[160 107 113 162 166 144 164 115 110 138]  Nub
[ 56 121 114 145 140 121  90  96 123 112]  Val
[128 120 123  89 138 121 123 133 134 110]  Kalel
[141 115 138 137  32 123 160  77 106 147]  dudep
[143 138 121  58  32 123 160  76 106 101]  vamuv
[140  83  99 142  91 133 189 134 134 104]  rarut
[ 56 121 114 145 140 106 130 126 109  56]  vef
[101 111  85 152 124 150 126 172 160  99]  nup
[121 133 130 101 117 118 127 167 143  64]  rete
[101 111  85 152 124 150 126  91 106 131]  zugim
[117 113  69 196  80 139 171 136  91 146]  samot
tail: [133 134]
[110]
tail: [ 32 123 160  77 106]
[147]

[146  22  99 135 107  97  84 168 138 123 137 105 129 153 112  88 121 220
  54 154 184  97 157  57  96 108 188 156 120 151 196 134 144 119] -> pali
[136 143 133 136 120 132 147 132 124 130 123 143 131 127 142 130 131 112
 145 128 123 130 138 124 130 123 144 132 127 139 128 150 140  99] -> Led
[130 125 129 135 124 134 132 127 123 127 178 115 120 131 127 133 140 127
 128 129 121 136 143 132 126 112 144 136 135 121 130 126 151 117] -> gisu
[161 126 157  89 159  99 159  96 109 108 146 137 135 139 150 129 127 124
  95 104 106 164 125 116 123 108 142 128 115 123  99  93 106 128] -> sini
[166 120 153 139 159 113 149 126  97 127 179 105  97 138  81 110  77 141
 146 179  64 117 121 116 155 148 153 156 113 133 121  96 151 138] -> gor
[136 143 133 136 120 132 147 132 124 130 123 143 131 127 142 130 131 112
 145 128 123 130 138 124 130 137 109 111 139 130 100 148 133 116] -> des
tail: [127 179]
[105  97 138  81 110  77 141 146 179  64 117 121 116 155 148 153 156 113
 133 121  96 151 138]
tail: [153 156]
[113 133 121  96 151 138]

[128 123 101  94 100 116 154 105 115 112  98  79 124 147 194 118 144 143
 130 126 154 158  88 132 142 173 140 137] -> koneb
[128 182  83  94 100 116 154 105 115 112  98  79 124 147 194 150 144 143
 134  98 154 153  80 132 142 173 139 137] -> zomo
[128 156  88  94 100 116 154 105 115 112  98  79 124 147 203 127 144 143
 169 115 154 158  68 132 142 173 140 137] -> Nuzim
[128  28 154  94  59 116 154 105 115 134  98  79 124 147 186  34 199 143
 117 182 154 164 107 161 142 173 194 126] -> depo
[128 135 101  94 100 116 165 105 115 112 109  84 124 147 194 123 144 143
 207 115 170 158  84 132 142 173 140 137] -> bonen
[127 156  88 111 100 116  99 105 115 112  98  79 124 147 153 123 144 143
  36 115  96 132 119 132 142 143 142 137] -> soge
[128  45 126  94  46 116 154 105 115 119  98  79 124 147 194  42 213 143
 130 177 154 159  88 166 142 173 193 135] -> firog
tail: [ 46 116]
[154 105 115 119  98  79 124 147 194  42 213 143 130 177 154 159  88 166
 142 173 193 135]
tail: [ 79 124 147 194  42]
[213 143 130 177 154 159  88 166 142 173 193 135]
tail: [128 156  88]
[ 94 100 116 154 105 115 112  98  79 124 147 203 127 144 143 169 115 154
 158  68 132 142 173 140 137]
tail: [100 116  99 105]
[115 112  98  79 124 147 153 123 144 143  36 115  96 132 119 132 142 143
 142 137]

[ 92 106 119 164  95 130 107 101 155 166 104  77 239 105  99 146  79 111
 181  80 122 156 144  91 181  99 181 100 131 129 170  57 181 102 123 204
  60 153 211 137  99 152  88 144]  radu
[139 140  72 153 137 114  98 140 176 135  71 144 239 105  99 145  79  79
 125  31 113 117  97 124 115 105 156  92  99 114 141  76 160 140 128  94
 126 116 104 156  69 177 234 206]  fumi
[ 57 125 181 145 131 141 166  85  91 111 187 131  54 136 159 142 172 181
  98 143 148  81 122 135 155 117 175 105 154  77  90 174 117 155  47  47
  98 154 116 171 160 141 132 134]  sado
[139 140  72 153 137 114  98 140 176 135  99  76 239 105  99 145  79  79
 125  31 113 117  97 124 115 105 156  92  99 114 141  76 160 140 128  94
 126 116 104 156  69 177 234 206]  netaf
tail: [ 85  91 111 187 131]
[ 54 136 159 142 172 181  98 143 148  81 122 135 155 117 175 105 154  77
  90 174 117 155  47  47  98 154 116 171 160 141 132 134]
tail: [211 137]
[ 99 152  88 144]
tail: [104  77]
[239 105  99 146  79 111 181  80 122 156 144  91 181  99 181 100 131 129
 170  57 181 102 123 204  60 153 211 137  99 152  88 144]
tail: [ 77 239]
[105  99 146  79 111 181  80 122 156 144  91 181  99 181 100 131 129 170
  57 181 102 123 204  60 153 211 137  99 152  88 144]

[160 146 103 163 104 140 113 102 119 146  95 131 138 119 198 132 107 102
 166 120 138 112] -> varu
[174 194 144  28  99 108 123 176  92 154 184 183  84 145  51 110 120 202
  96 139  92 184] -> Sozav
[160 146 102  28  99 108 123 176  92 154 184 183  84 119 199 110 120 202
  96 139  92 184] -> viruz
[ 64 169 102 144  86 146 147 154 101 124 158 160  17  96  78  90 151 168
  63 137 121 108] -> duru
[ 89 153 122 155 104 141  76 226  76  67 127 131 138 118 160 139 169 145
 119 161 142 205] -> duref
tail: [131 138 119]
[198 132 107 102 166 120 138 112]
tail: [160 146 103]
[163 104 140 113 102 119 146  95 131 138 119 198 132 107 102 166 120 138
 112]
tail: [144  28  99 108]
[123 176  92 154 184 183  84 145  51 110 120 202  96 139  92 184]
tail: [104 141]
[ 76 226  76  67 127 131 138 118 160 139 169 145 119 161 142 205]
tail: [139 169 145 119 161]
[142 205]
tail: [107 102 166]
[120 138 112]
tail: [119 198]
[132 107 102 166 120 138 112]

[131 129 151  96 164 117 144 131 112 109 135 150 113 121 117]  Dez
[128 113 115  95 163 124 135 125 155 114 154 209 131 192  37]  mola
[128 113 115  95 164 124 135 125 155 114 138 127 130 144 118]  zikez
tail: [ 95 163]
[124 135 125 155 114 154 209 131 192  37]
tail: [113 115  95 163]
[124 135 125 155 114 154 209 131 192  37]
tail: [113 121]
[117]
tail: [113 115  95 164 124]
[135 125 155 114 138 127 130 144 118]

[205 195  44  82 128]  zuta
[205 196  42  82 128]  dibup
[205 196  43  82 128]  babuz
[128 127 129 128 146]  bulip
tail: [128 127 129]
[128 146]
tail: [43 82]
[128]
tail: [205 196  42  82]
[128]
find: [128 127 129 128 146]
bulip
tail: [205 196  43]
[ 82 128]

[ 85  62 134 111 124] = sopa
[119  61 183  94 224] = podug
[108 102 135 111 124] = nibuk
[119  62 183  94 224] = pibel
tail: [ 61 183]
[ 94 224]
tail: [ 62 134 111]
[124]
tail: [ 62 183]
[ 94 224]
tail: [119  62 183  94]
[224]
tail: [108 102 135 111]
[124]
tail: [85 62]
[134 111 124]

[ 76 105  74  70  80  83  86 137] -> Zagi
[111 121 156 184  93 107 143 129] -> fedok
[ 97  73  54  91 156  99 126  38] -> nin
[138 134 100 100 149 142 138 174] -> giper
[ 76 105  74  70  80  83  86  98] -> vad
[ 76 105  74  70  82 142 138 173] -> ver
[138 134 100 100 149 142 222 154] -> Bipog
tail: [156  99 126]
[38]
tail: [111 121 156 184]
[ 93 107 143 129]

